Each row below holds a small network's activations on one input, seen along a few directions.
Each table varies a few parts of the input and shows all the possible inputs, shuffled.
A made-up example of a description, with smaller parts first: one of 4 places along a line, together with either a single point or (one of 2 separate values, together with one of 5 places around a ring) or one of 11 places along a line.
Shared parts are said once, and a part with two or three values counts as separate values.
In the rows, zero is written as 128.

Other details of the inputs shift rows strongly along two fixed directions, in all tables alike. That doesn't count.

Rows:
row 1: [124 139 114 130 122 116 133 141 148 134 138 136 137]
row 2: [126 149 113 121 128 136 125 145 136 122 127 132 127]
row 3: [120 150 117 124 122 134 118 140 136 113 134 133 133]
row 4: [109 142 111 119 134 127 132 126 148 121 132 121 137]
row 5: [131 120 141 142 125 124 129  91 112 145 112 141 116]
row 6: [119 132 109 124 130 130 126 153 131 127 137 132 133]
row 7: [177 121 190 137 122 104 110 152 144 144 144  35 107]
row 8: [116 125 106 121 121 133 128 151 133 123 140 128 128]
row 9: [129 102 148 141 129 124 145  99 122 130 120 146 117]
row 10: [132 118 143 138 134 138 134 107 100 133 111 144 110]
row 11: [117 124 109 122 130 126 129 135 156 121 134 127 136]
row 12: [178 127 193 137 133 113 114 170 125 131 137  31 110]
row 13: [125 149 112 119 126 128 121 141 134 114 132 132 128]
row 14: [129 105 142 139 132 123 128  96 114 137 104 138 128]
row 15: [128 106 149 145 136 119 143 101 118 131 121 148 123]
row 16: [137 112 148 132 129 126 130 108 100 124 110 150 123]
row 17: [116 129 112 127 137 121 126 136 151 123 135 128 142]
row 18: [112 141 103 127 125 134 128 145 127 121 136 124 127]
row 19: [146 104 136 136 134 142 127  93 100 133 122 139 139]
row 20: [122 115 144 131 134 127 129  88 114 139 110 134 119]
row 21: [117 143 105 125 126 135 128 146 129 123 133 127 127]
row 22: [127 113 140 140 134 127 126  90 115 136 109 136 117]
row 23: [123 150 110 131 119 121 135 133 145 130 133 129 130]
row 24: [118 138 112 131 127 118 140 139 147 119 131 129 143]
row 25: [122 151 117 112 128 137 129 143 135 125 128 130 130]
row 26: [113 144 110 116 126 135 132 143 127 126 134 124 129]
row 27: [146 102 139 136 139 141 124  96 103 136 131 143 135]
row 28: [140 115 138 127 135 146 129  86  99 134 127 136 130]
row 29: [125 103 144 142 137 124 136  96 116 127 109 139 130]
row 30: [115 129 108 126 129 129 127 152 129 125 141 130 133]
row 31: [137 105 148 127 126 130 129 108 108 126 118 152 113]
row 32: [126 130 111 117 125 135 128 153 139 128 133 134 126]
row 33: [123 112 143 143 139 129 135  89 117 126 113 136 119]
row 34: [137 110 150 134 136 134 130 113 106 134 113 155 119]
row 35: [126 138 115 117 128 123 120 149 136 119 137 139 135]
row 36: [124 142 112 130 117 117 137 140 145 131 129 132 141]
row 37: [128 102 143 139 137 122 124  97 117 141 113 143 124]
row 38: [120 150 116 109 126 128 125 139 132 117 134 131 131]
row 39: [118 148 112 114 129 137 130 144 131 127 130 127 128]
row 40: [124 140 108 126 119 118 125 137 144 137 125 127 143]
row 41: [125 134 112 125 115 120 136 140 152 133 137 134 132]
row 42: [134 142  98 121 131 144 118 128 133 123 143 124 143]
row 43: [112 147 115 123 128 123 142 130 147 121 136 125 135]
row 44: [115 151 121 114 122 135 122 138 135 116 135 131 136]
row 45: [138 106 148 130 129 138 132 112 110 132 113 153 113]
row 46: [190 115 184 131 133 125 105 150 134 130 160  29 119]
row 47: [120 135 107 124 125 130 129 153 128 123 129 127 137]
row 48: [123 134 119 118 118 134 118 147 143 116 138 138 134]
row 49: [120 126 107 120 125 125 120 135 154 131 129 128 134]
row 50: [122 139 120 122 125 129 116 148 139 117 138 140 139]
row 51: [118 152 114 122 119 121 139 131 144 133 135 127 133]
row 52: [122 142 119 122 120 130 120 147 136 114 129 135 144]
row 53: [108 142 108 117 125 135 132 143 125 123 138 121 130]
row 54: [133 109 145 141 128 119 128  99 115 149 116 147 123]
row 55: [130  99 143 134 128 136 135 113 103 134 120 145 111]
row 56: [179 130 195 135 131 114 113 167 128 128 134  37 112]
row 57: [134 107 146 136 137 133 132 115 102 137 116 151 117]
row 58: [115 132 106 125 123 130 130 152 125 122 132 124 137]
row 59: [117 146 110 132 129 123 138 132 148 118 134 127 132]
row 60: [126 121 145 133 125 125 133  89 111 148 113 139 119]
Each input here is: one of 5 places along a line, together with either a single point or one of 5 places around a ring or one of 6 places along a line.
- The inputs of row 50 and row 44 match in every part but the place on the line of 5. If row 27 is changed in the same way as row 50 into row 44, which row does it become? => row 28
- The inputs of row 60 and row 40 match in every part but the place on the line of 5. If row 43 is changed in the same way as row 60 into row 40, which row does it become? => row 24
- List by row number the other rows that have the place on the line of 5 in common with row 8. => row 7, row 9, row 11, row 31, row 32, row 41, row 45, row 46, row 48, row 49, row 55
- Which other rows does row 5 become when the place on the ring of 5 takes its other values? List them by row number. => row 22, row 23, row 33, row 59

Rows:
row 61: [139 118 141 130 132 135 124 125 111 133 121 127 119]
row 62: [117 143 117 123 130 124 129 156 145 124 134 114 129]
row 63: [120 153 110 124 122 120 127 143 145 124 132 119 136]
row 64: [124 145 106 121 125 125 125 146 157 127 132 120 141]
row 65: [141 114 148 133 129 133 129 123 112 123 126 133 123]
row 66: [141 115 142 131 128 133 128 126 110 134 127 132 121]
row 67: [125 139 108 116 122 131 118 158 138 125 139 122 135]
row 68: [127 116 143 138 129 125 139 122 116 130 122 135 118]
row 69: [116 148 115 122 126 124 131 149 139 122 134 112 132]
row 70: [130 123 142 137 131 123 130 114 122 133 115 136 118]
row 71: [124 114 148 135 127 125 133 122 117 129 120 128 116]
row 72: [ 69 125  41 125 128 153 147  74 118 127 106 249 158]
row 73: [123 133 108 123 128 125 119 146 152 125 143 113 142]
row 74: [129 119 144 135 124 119 128 117 122 132 119 134 120]
row 75: [134 114 148 134 128 122 126 112 125 135 122 128 124]
row 76: [128 147 120 117 130 132 121 150 133 118 139 113 137]
row 77: [137 118 149 138 126 118 134 118 121 133 121 131 119]
row 78: [123 148 111 119 124 127 125 140 154 127 138 117 137]
row 79: [127 148 108 117 125 133 121 152 133 125 137 115 137]
row 80: [133 125 149 133 129 123 132 110 120 134 121 127 114]
row 81: [140 117 147 131 135 135 126 121 111 124 121 129 121]
row 82: [136 122 143 126 132 136 127 115 110 123 127 133 120]
row 83: [124 123 141 132 127 129 137 116 117 128 122 128 114]
row 84: [127 138 117 117 126 130 117 155 139 116 139 121 136]
row 85: [125 140 105 119 128 129 125 138 150 124 143 111 139]
row 86: [129 145 111 116 124 136 121 151 137 126 141 115 130]
row 87: [135 111 137 136 137 129 128 108 121 133 122 126 126]
row 88: [133 123 146 134 129 124 130 106 120 136 120 124 127]
row 89: [140 107 145 138 133 124 131 113 122 134 130 121 127]
row 90: [142 114 152 137 128 120 132 114 124 136 126 125 124]
- Describe the family of inputs behind these rows. => one of 5 places along a line, together with either one of 2 separate values or one of 4 places along a line
- The inputs of row 71 and row 83 match in every part but the place on the line of 5. If row 75 is changed in the same way as row 71 into row 83, which row does it become? => row 78
- Which other rows does row 84 become when the choice among 2 separate values takes its other values? List them by row number. => row 67
- Which other rows does row 65 become when the choice among 2 separate values takes its other values? List them by row number. => row 66
- List by row number the other rows that have the place on the line of 5 in common with row 69. => row 63, row 72, row 76, row 79, row 88
- Which other rows does row 74 become when the place on the line of 5 takes its other values? List them by row number. => row 63, row 70, row 77, row 80
